Each row below holds a small network's activations on one input, seen along a few directions.
In each table, some parts of the input vary, and every possible input appears once, in random order.
A made-up example of a description, with smaller parts first: values(3) and (point or line(9) or (line(4) and ring(5))).
Shared parts are said once, and a part with two or three values counts as separate values.

Other details of the inputs shift rows strongly along two fixed directions, in all tables alike. That doesn't count.
These rows show it; all are for the same input, with only those details redrawn:
[ -3   0  -6   5   2 -16  22   9  -8 -35  28  15 -12 -28  35]
[ 38  -4  -6   4  17   4   0 -10 -26 -15   4 -13   5   1   1]
[ 25  12  -5   4   4   4  -1  -8  -3   4   6 -29   2  11 -21]
[ 49  -6  -6   4  22   9  -5 -15 -33 -11  -2 -19   9   8  -5]
[  6  22  -5   4  -8  -3   4  -1  16  10  13 -31  -4   8 -26]
[ 15  20  -5   4  -4   1   1  -5  11  12   9 -34  -1  12 -30]
[-23  25  -5   5 -20 -17  20  12  30  -4  30 -11 -16 -13  -3]

Rows:
x1: [ 39 -18  -3   0  28   6   4 -12 -36 -37  10  15  -2 -11  18]
x2: [  6  22  -5   4  -8  -3   4  -1  16  10  13 -31  -4   8 -26]
x3: [-16  15   9   9  -7 -14  19  13  26  10   2   8   4   9 -16]
x4: [-23   8   2   6 -12  -6  16   2  15  17  13  -8  10  13 -12]
x5: [  1 -34  -6 -13  17   8 -15  -7 -34 -36  -4  38  -4 -28  41]
x6: [  6 -13   2  -6   4  27 -30 -14  -8  19 -27  -2  11  22 -25]
x7: [ 12  -4   0  -2   7   7   0 -18  -4  10   6 -15   8  16 -29]
x8: [ 19 -36  -1  -4  19  20 -22  -9 -50 -16 -26  23  18  -4  34]
x9: [-44  22   0 -10 -27 -12  -2  13  48  -7   3   6 -26 -26   4]
x10: [-36   0   9  -5 -25  -8   1  24  22  62 -21   1 -20   4  25]
x11: [-18 -15   8   1   0  -8  -3  18  -2 -26 -16  49  -4 -24  41]
x12: [ 18   7  -5 -12   3  19 -32 -11   5   4 -15 -13  -8   7 -23]
x13: [-58   9   1 -10 -28 -13   1  10  43   3   1   8 -17 -23   3]
x14: [-26  -4   4   3  -6  -7  22   2  10  -4  20  21   0   1   3]
x15: [-32 -23   5  -4  -3  -3   2   6  -5 -22 -13  41  -3 -24  40]
x16: [-15 -22  11   0  10 -26  38  25 -24  12   6  31  -8  -7  70]
x17: [ 12  -1   5   0   3  19 -31   2   2  15 -26   7   6  19 -22]
x18: [ 24   9   2   0   9   2   2 -13   1   1  -4 -22   2   9 -28]
x19: [  4  -5   8   2   6   3   8 -14  -3  15 -11  -7  18  22 -23]
x20: [-23   6  -5  -9 -19   5 -19  -1  16  17  -6 -16  -2  -3 -11]
x21: [ 27 -16  -4   1  18   5   0 -18 -33  -4   2 -13  17   8   0]
x22: [ 27   1   5   7  13  10  -2  -3  -7  13  -7  -1  16  29 -30]
x23: [-17  23  -7  -8 -23   1 -17   7  27   5   0 -14 -16  -9  -6]
x24: [-23   4   4   4 -15  -2 -12  23  13   0  -7  22  -2 -10  19]
x25: [  0  17   2  12  -5  -4   7  11  14  21   4 -10  13  21 -23]
x26: [ 34 -21   3  -3  26   6  -1 -26 -33  -5 -13  -9  19  10 -10]
Describe the family of inputs behind these rows.
Answer: values(2) and (point or (values(3) and line(4)))
Changing only the values(2) part turns x24 into x25. The same change can be made to x5. Which row results?
Answer: x7
Which other rows does x14 become when the values(3) part takes its other values? List them by row number.
Answer: x4, x19

Rows:
x27: [ 64 -26   6  21  40   6  16 -14 -61 -46 -12  31  24  -3  29]
x28: [-44  26  -2   4 -36  -9   2  34  42  43  26  -1 -24   3  -7]
x29: [-15   4  -9 -13 -10   3 -18 -12  13  19   9 -33  10  -1 -31]
x30: [-27  18   3   9 -22   7  -9  12  37  50  15  -7   0  31 -43]
x31: [ 42 -30 -13   4  24  25 -13 -23 -62 -58  -9  12  12 -17  35]
x32: [ 36  13  -2  -6  18   3 -19 -25   4   0 -17 -45   9  11 -57]
x33: [-57  34  -4  13 -43  -3  17  10  55  -2  27  -6  -3   2 -28]
x34: [-66  -4   4   1 -25 -23   6  59  28   0 -30  62 -17 -38  68]
x35: [ 53  -6 -12   7  12  26 -24 -15 -43 -13 -20 -28  10  11   7]
x36: [-57  -4  -9   4 -34  -8  19   9  19 -21  32  12 -15 -40  32]
x37: [ 51  -7  -4   3  35  12 -21 -11 -43  -9  -8  -4  40  27 -12]
x38: [-19  28  10   8 -26  -8  28   7  31  56   0 -40  -8  26 -23]
x39: [ -5   3  17 -23 -18  29 -57 -27  19  46 -72 -17  16  20 -44]
x40: [  0  35  -4  -1 -13  -8 -12  18  22  25   9 -33   8  20 -28]
x41: [-77   7   0 -14 -43 -25  -4  33  45  -1 -26  51 -29 -51  67]
x42: [-14  18 -11  -7 -18  -7 -20   0  22  36  10 -43  -1   4 -24]
x43: [ 21  -4  13  -3  12  13  -1 -14   1  52 -18 -16   5  52 -46]
x44: [ 30 -49  -3  -4  31  23 -20 -18 -61 -29  -2  40  14  -2  20]
x45: [-35   9   8 -11 -19   1  11 -10  45  42   3 -12 -14  30 -55]
x46: [ 37 -26   5  -9  38 -14  13  -3 -55  -3  -9   5  11  -2  39]
x47: [ 77 -13   0  -4  34  20 -27 -16 -32 -13 -27 -11  -8   5  -3]
x48: [ 49 -44  -2 -16  41  11  -7 -20 -66 -16 -18  21 -16 -11  56]
x49: [-55  18 -11  -9 -22 -22   9  15  30 -37  37  13 -16 -41  20]
x50: [ 15   3  11  12   2   9  18 -18   0  47 -16 -34  20  49 -40]
x51: [  8 -32 -12   7   3   1   5   1 -48 -36  10  20  -5 -37  74]
x52: [-16  -4  -2  11  -2 -16  31   3  -2 -64  17  29 -22 -51  41]
x53: [ 39 -21   8  -5  38  -2   6 -21 -37  19 -15 -11  31  31 -10]
x54: [-50  22  -2  23 -27 -14  33  28  27 -25  37  30  -3 -17  30]
x55: [-16 -11   1  16   3 -19  41   4  -7 -68  21  49  -7 -42  38]
x56: [ 51  21   9   1   8  12 -13   5  14  31 -16 -27  -4  30 -44]
x57: [  1  44   9  18 -27 -11  18  15  43  28   2 -37  -8  15 -38]
x58: [ 69  -8   5   5  43  -2  -5 -18 -39 -12 -16  -3  34  20 -21]
x59: [ 28 -47   3   0  30  11  23 -30 -55 -27 -12  17  19   4  25]
x60: [ 26  22   1  -6   4  21 -20 -19  27  15 -17 -34 -12  17 -66]
x61: [-30   9  -9  -5 -16  -8   0  27  17 -34  29  32 -38 -38  54]
x62: [-32 -29   1 -19   6 -10  25  -2 -10 -35  18  48 -35 -43  60]
x63: [ 54 -22  -4  -1  32  20 -19  13 -55 -29  -5  31   2  -1  44]
x64: [ 32 -63  17   7  49  21 -34   7 -68 -23 -74  60  34   5  50]
x65: [ 42 -28  -9 -11  33  30 -29 -17 -55 -50  -7  27  -1 -16  30]
x66: [  0   3   6   2  11 -43  30  30  -7 -47  25  37 -12 -43  57]
x67: [ 40 -30  -7  -1  33  -2 -11   4 -65 -12   0  12  22  -7  42]
x68: [ 48 -16  -5  15  13  21 -12  -6 -51  18 -16 -19  22  21   7]
x69: [-47  21   0 -15 -20 -31  21   8  43  27  18 -28 -22 -14   4]
x70: [-39  36 -11  -6 -29 -21  -4  21  45   2  26 -24 -17 -14  -2]
x71: [ 47  15  10   7  16  16  -9  -9  11  23 -16 -11   9  38 -58]
x72: [ 13  28  -1  -3  -1 -18  -7   0  27   7  -1 -41  -9  -1 -30]
x73: [ 51 -10  -1  -1  35   1  -8 -27 -27 -22 -16  -8  26  12 -36]
x74: [-10   0   2  -6 -10  11  15 -24  13  21  -8 -37  -3   9 -22]
x75: [-47   3 -10  -6 -27 -13   2  24  20  -3  32  24 -37 -36  43]
x76: [-54 -13  -7  -5 -12 -25  17  12  10 -28  39  34   4 -33  28]
x77: [ 11   0  -5 -12  -5  33 -40 -23   4  37  -9 -34   1  21 -52]
x78: [-52   7   0   1 -28 -26  42  12  27  -2  23   2 -34 -32  49]
x79: [ 57 -15   2   0  34  23 -13 -25 -24 -19 -20  10   9  16 -35]
x80: [-12   2   0 -22   2  -4   4 -21  15  22  -3 -37   1   5 -28]
x81: [ -8   0  -2  14  -6 -26  29  14  -1 -55  18  24 -29 -50  60]
x82: [-68  14  27  -7 -40   4 -32   7  68  45 -44  -1   7  24 -53]
x83: [-12  19  -7  -4  -7   1 -12  -6  20   1   9 -18  19  16 -45]
x84: [ 16   2  -1   4   9   6 -18  -8  -7  41  -2 -30  36  38 -45]
x85: [ 10   4   8  -7   2   0   6   5   3  46 -10 -13 -16  28 -11]
x86: [ -5   4   1  21 -14  11   3  -1   5  31   6 -17  22  27 -23]
x87: [-30  17  -4  17 -25 -16  26  36   9 -27  30  23 -14 -25  51]
x88: [-47  25  -3  -1 -26   4   0  13  46  -5  27  17 -14   0 -25]
x89: [-18  35   2   7 -19  12 -10  16  45  30  13  -6  -1  32 -46]
x90: [-55 -12   4 -13  -4 -36  42   5  18 -23  30  30  -6 -27  30]
x91: [  1   1  -4  11 -16  23 -11 -21  10  34  -5 -38  26  34 -57]
Changing only one part turns x38 into x59. The same change can be made to x66. Which row results?
Answer: x73
Changing only one part turns x82 into x41. The same change can be made to x45. Which row results?
Answer: x48
Describe the family of inputs behind these rows.
Answer: ring(5) and (point or (values(3) and line(4)))
Which other rows does x27 become when the values(3) part takes its other values? List them by row number.
Answer: x58, x71
Which other rows does x62 become when the values(3) part takes its other values? List them by row number.
Answer: x74, x80
Start at x71 and move only the ring(5) part, one step at a time. The first step leads to x56. Which rows follow, in order?
Answer: x47, x60, x79

Rows:
x92: [  7  10   5   5  -2  -1   3   2  15   9   1  -9   2  16 -27]
x93: [-17  -5  -3  -1  -2 -14  11  23  -2 -43  16  42 -21 -44  61]
x94: [-12  -1  11  -5 -12  13 -22   3  16  59 -39 -13   8  32 -26]
x95: [-71  24  -5   3 -39 -20  13  29  45  -7  36  16 -29 -33  23]
x96: [ 28 -24  -4   6  19   0   9  -2 -45 -25  10  13   9  -9  36]
x97: [ 20 -20   0  -7  18   8  -9 -19 -25 -19 -16   8  10  -2   6]
x98: [-29  27   0   6 -21  -2   6   2  36  29  15 -20   2  19 -42]
x99: [ 39   1   3   0  16  20 -24 -14  -9  11 -28 -19  19  25 -36]
x100: [ 25 -18  -5 -11  16   9 -16 -14 -28 -14 -13   0  -2 -10  15]
x101: [-41   3  -3   1 -17 -10  10  13  19 -19  19  25  -4 -19  18]
x102: [ 48   3   1   4  18  10  -5  -7 -19  14 -11 -27  12  22 -19]
x103: [ 29 -26  -3  -1  24  -4  14  -9 -42 -25   3   9   1 -13  36]
x104: [-27  25   3  -1 -18  -7  10  -5  40  29   8 -25  -7  15 -44]
Describe the family of inputs behind these rows.
Answer: point or (values(3) and line(4))
Which other rows does x99 become when the values(3) part takes its other values? List them by row number.
Answer: x97, x101
